Look-ups in named tables: a row name and a column name give one cell, copied from the table.

lin:
           fud  nibor  mafufoz  papumaf
kaniza    -4.6  -21.1    -34.5    -28.5
rusovek  -21.2  -14.7    -61.6    -51.1
pozaru    -5.2  -45.1    -58.3    -27.2
vam      -73.6  -14.4    -81.2    -86.1
zak      -35.7  -48.2    -16.2    -24.6
gugip    -63.3   -5.6    -70.7    -54.1
nebi     -85.6  -73.7      7.9    -53.1
fusapel   32.5  -93.4     -1.3     35.4
liresa   -15.7  -48.9     15.3     25.3
renebu    58.0  -70.1     -4.2     66.7
sul       19.4  -62.5     -1.8      1.7
nav       52.5  -47.5    -14.8     76.3
vemep    -48.1  -46.8    -68.7    -62.0

What is the papumaf of rusovek in lin? -51.1
What is the nibor of sul in lin? -62.5
What is the fud of vam in lin? -73.6
What is the fud of pozaru in lin? -5.2
What is the nibor of rusovek in lin? -14.7
What is the fud of vemep in lin? -48.1
What is the mafufoz of pozaru in lin? -58.3
What is the nibor of vemep in lin? -46.8
What is the mafufoz of renebu in lin? -4.2
Row with the largest papumaf: nav

misaz:
         gab  gim  zenen  sev  sig  nas  nini  par
zon       52  141    145   94  149  112    77  215
galigu    48   58    208  212  147  147   160  169
gine     123  201    173  211  123  152   141   54
guziba   132  126     66   89   63   46   155  199
nor      119  206     84  177  152  140   122  114
vukufe   203  159    184  161  150  200   131  149
fitugek   75   68     82   55  182  199   174  111
mos       45  154    195  182  178  120   179  119
nurid    147   78    109  165  187  172    99   41
gopek    158  101     85  162  174  218   118   87
medevag  145   39    149  177   81  184   128   47

zon, sev -> 94
galigu, sev -> 212
guziba, gab -> 132
mos, sev -> 182
vukufe, gab -> 203
nor, sig -> 152
nurid, sev -> 165
nurid, sig -> 187
zon, nas -> 112
vukufe, nas -> 200
nor, par -> 114
nurid, gab -> 147
gine, sig -> 123
galigu, nas -> 147
galigu, nini -> 160
galigu, gim -> 58
mos, gab -> 45
fitugek, nas -> 199
zon, zenen -> 145

dozu.csv
,toleg,devedu
tebivi,0.2,0.0
pokose,-0.1,0.2
lep,0.1,0.2
muludoz,-0.1,-0.1
gim,-0.1,0.1
zir,0.1,-0.1
pidu,-0.6,0.5
ridor,-0.2,0.8
varize,0.0,-0.6
lerag,-0.5,-0.5
zokoren,0.3,0.1
mam,-0.2,-0.6
lav,0.4,0.2
gat,0.2,-0.1

gat, devedu -> -0.1
zir, devedu -> -0.1
gat, toleg -> 0.2
lerag, devedu -> -0.5
lep, toleg -> 0.1
lav, toleg -> 0.4
varize, toleg -> 0.0
zir, toleg -> 0.1
zokoren, devedu -> 0.1
mam, devedu -> -0.6
pidu, toleg -> -0.6
gim, devedu -> 0.1
ridor, devedu -> 0.8
lav, devedu -> 0.2
zokoren, toleg -> 0.3
muludoz, devedu -> -0.1
lep, devedu -> 0.2
tebivi, toleg -> 0.2
lerag, toleg -> -0.5
varize, devedu -> -0.6
Which row has the largest toleg? lav

bogizuv:
,zilukig,felag,dovisin,zozibab,gude
mup,180,106,132,138,156
pifo,129,207,141,172,133
gelodiv,156,243,157,49,131
las,92,238,158,183,162
nad,69,155,162,141,131
kamitu,59,120,163,102,159
naseto,160,157,146,184,125
sibupof,180,238,163,120,167
zif,147,176,180,217,145
zifim,116,122,195,59,165
mogomub,135,176,138,194,122

What is the zilukig of las in bogizuv?
92
What is the felag of sibupof in bogizuv?
238
What is the zozibab of gelodiv in bogizuv?
49
What is the dovisin of mogomub in bogizuv?
138
What is the felag of pifo in bogizuv?
207
What is the gude of naseto in bogizuv?
125
What is the dovisin of naseto in bogizuv?
146
What is the zozibab of pifo in bogizuv?
172
What is the gude of sibupof in bogizuv?
167
What is the dovisin of zif in bogizuv?
180
What is the zilukig of pifo in bogizuv?
129
What is the felag of mup in bogizuv?
106

kezila:
	vosufe	mube	betakek
tev	-6054	-5599	-5004
vogekov	-5789	1758	-5379
nogupaf	625	-2698	-1885
pud	7009	-2797	-5243
bola	-5792	-4864	2873
gulubuf	-4524	-4131	-5426
dus	1423	-1441	-2956
vodegip	247	-4735	-1634
kovu	-5886	-3422	-287
luv	-4821	-5905	-3880
vok	-1335	-3907	-3402
vos	333	-3087	-6111
let	-6134	-4634	-5994

vos, vosufe => 333
luv, betakek => -3880
dus, betakek => -2956
dus, vosufe => 1423
tev, vosufe => -6054
let, vosufe => -6134
gulubuf, mube => -4131
pud, betakek => -5243
nogupaf, betakek => -1885
kovu, vosufe => -5886
vos, mube => -3087
vogekov, mube => 1758
kovu, betakek => -287
pud, vosufe => 7009
pud, mube => -2797
luv, vosufe => -4821
dus, mube => -1441
vok, vosufe => -1335
nogupaf, vosufe => 625
vok, betakek => -3402

kig:
|  | busaba | sama | borir | pefoma | tebo | turike | gomi | firisi | dakufem |
|---|---|---|---|---|---|---|---|---|---|
| gugit | -1068 | -728 | -270 | -181 | -483 | -601 | -624 | -724 | -564 |
| mepebo | 3924 | -728 | -603 | -4564 | -483 | -3660 | -97 | 3833 | -2242 |
| busifor | 6102 | -520 | -6568 | 1130 | 5173 | -608 | 6531 | 3742 | -2431 |
| nub | -4213 | -2652 | 2152 | -6941 | -483 | -6023 | 3834 | -4526 | -4264 |
| sovazo | -1068 | -728 | -270 | -181 | -483 | -574 | -624 | -909 | -1605 |

pefoma of sovazo = -181
busaba of sovazo = -1068
sama of busifor = -520
borir of mepebo = -603
turike of sovazo = -574
gomi of nub = 3834
firisi of gugit = -724
pefoma of mepebo = -4564
firisi of mepebo = 3833
firisi of nub = -4526
sama of nub = -2652
borir of sovazo = -270
borir of busifor = -6568
busaba of nub = -4213
tebo of sovazo = -483
borir of nub = 2152
busaba of busifor = 6102
turike of gugit = -601
Which row has the largest gomi? busifor

Table mup
,sosiral,fifal,vunud,tiz,mipe,sesipar,vitu
kabag,279,-182,-211,384,320,276,-284
gul,408,555,318,4,41,-14,25
sakod,-427,-20,71,370,-30,337,-472
domas,248,187,104,-78,240,-519,-105
finu,-251,-50,-41,-58,-19,612,89
pakada,599,443,633,53,-53,475,-138
vor,-70,-177,-83,66,-46,271,-78
mak,-82,17,-402,-235,-410,330,19

mipe of domas = 240
fifal of mak = 17
sosiral of finu = -251
sesipar of finu = 612
tiz of mak = -235
fifal of finu = -50
fifal of gul = 555
vunud of vor = -83

nol =
fields: noz, guvipum, tud, dip, mepameg, boluf, betade, foru
beriku: [24764, 58177, 30906, 59589, 58745, 62538, 47009, 52847]
kat: [52576, 28141, 58629, 44961, 70097, 44691, 42669, 53897]
mel: [28085, 53132, 95014, 25763, 49277, 44805, 27333, 41544]
zoz: [59189, 20963, 95014, 25763, 72973, 43245, 27333, 79032]
nus: [24764, 23892, 10932, 70128, 70162, 56756, 28222, 63022]
lidi: [43962, 43788, 61576, 43407, 42500, 43245, 43373, 43909]
nal: [68512, 34760, 33294, 58329, 73594, 64702, 48829, 41544]
subid: [46493, 33492, 4127, 73719, 52211, 54187, 49652, 61603]
panuz: [37022, 20963, 7563, 71906, 42500, 44014, 33815, 55345]
bozil: [30673, 40465, 76602, 35478, 57535, 53656, 34881, 56593]
sinaro: [44327, 45012, 62522, 42907, 44398, 43773, 44221, 44374]

lidi, foru -> 43909
kat, mepameg -> 70097
subid, boluf -> 54187
nal, guvipum -> 34760
zoz, betade -> 27333
panuz, betade -> 33815
mel, guvipum -> 53132
nal, boluf -> 64702
bozil, noz -> 30673
Row with the largest boluf: nal

ver
columns: rirebov, vuke, paz, koru, laveko, vem, deted, gabes, lum, kod
bapog: [71, 92, 112, 161, 154, 180, 127, 203, 186, 104]
mov: [85, 135, 126, 136, 216, 130, 112, 167, 156, 139]
zokikif: [46, 148, 52, 142, 177, 155, 106, 126, 149, 166]

mov, rirebov -> 85
mov, koru -> 136
bapog, paz -> 112
bapog, deted -> 127
zokikif, gabes -> 126
mov, lum -> 156
zokikif, rirebov -> 46
zokikif, vem -> 155
bapog, gabes -> 203
zokikif, paz -> 52
bapog, vuke -> 92
bapog, rirebov -> 71
bapog, kod -> 104

toluni =
	mup	dabob	fofi
dubinun	15.03	13.47	14.94
pogugat	46.16	-0.14	21.13
zani	18.40	-10.11	-4.95
vetizif	19.63	12.24	39.49
nov	29.63	-11.08	19.39
tur	26.65	-8.39	0.24
favi	39.60	-0.09	52.74
kanefi	-13.58	17.37	-43.53
kug	-11.34	13.95	-51.35
zugobu	21.58	-15.60	43.72
gefo	32.08	-16.94	4.35
tib	-27.26	5.84	-31.77
magosur	0.57	-16.96	-4.99

zani, mup: 18.40
gefo, fofi: 4.35
kanefi, mup: -13.58
tur, dabob: -8.39
gefo, dabob: -16.94
dubinun, dabob: 13.47
tib, dabob: 5.84
vetizif, mup: 19.63
favi, dabob: -0.09
tur, fofi: 0.24
vetizif, fofi: 39.49
kanefi, dabob: 17.37
kug, mup: -11.34
pogugat, mup: 46.16
zani, fofi: -4.95
tur, mup: 26.65
tib, fofi: -31.77
favi, fofi: 52.74
dubinun, mup: 15.03
Row with the largest mup: pogugat

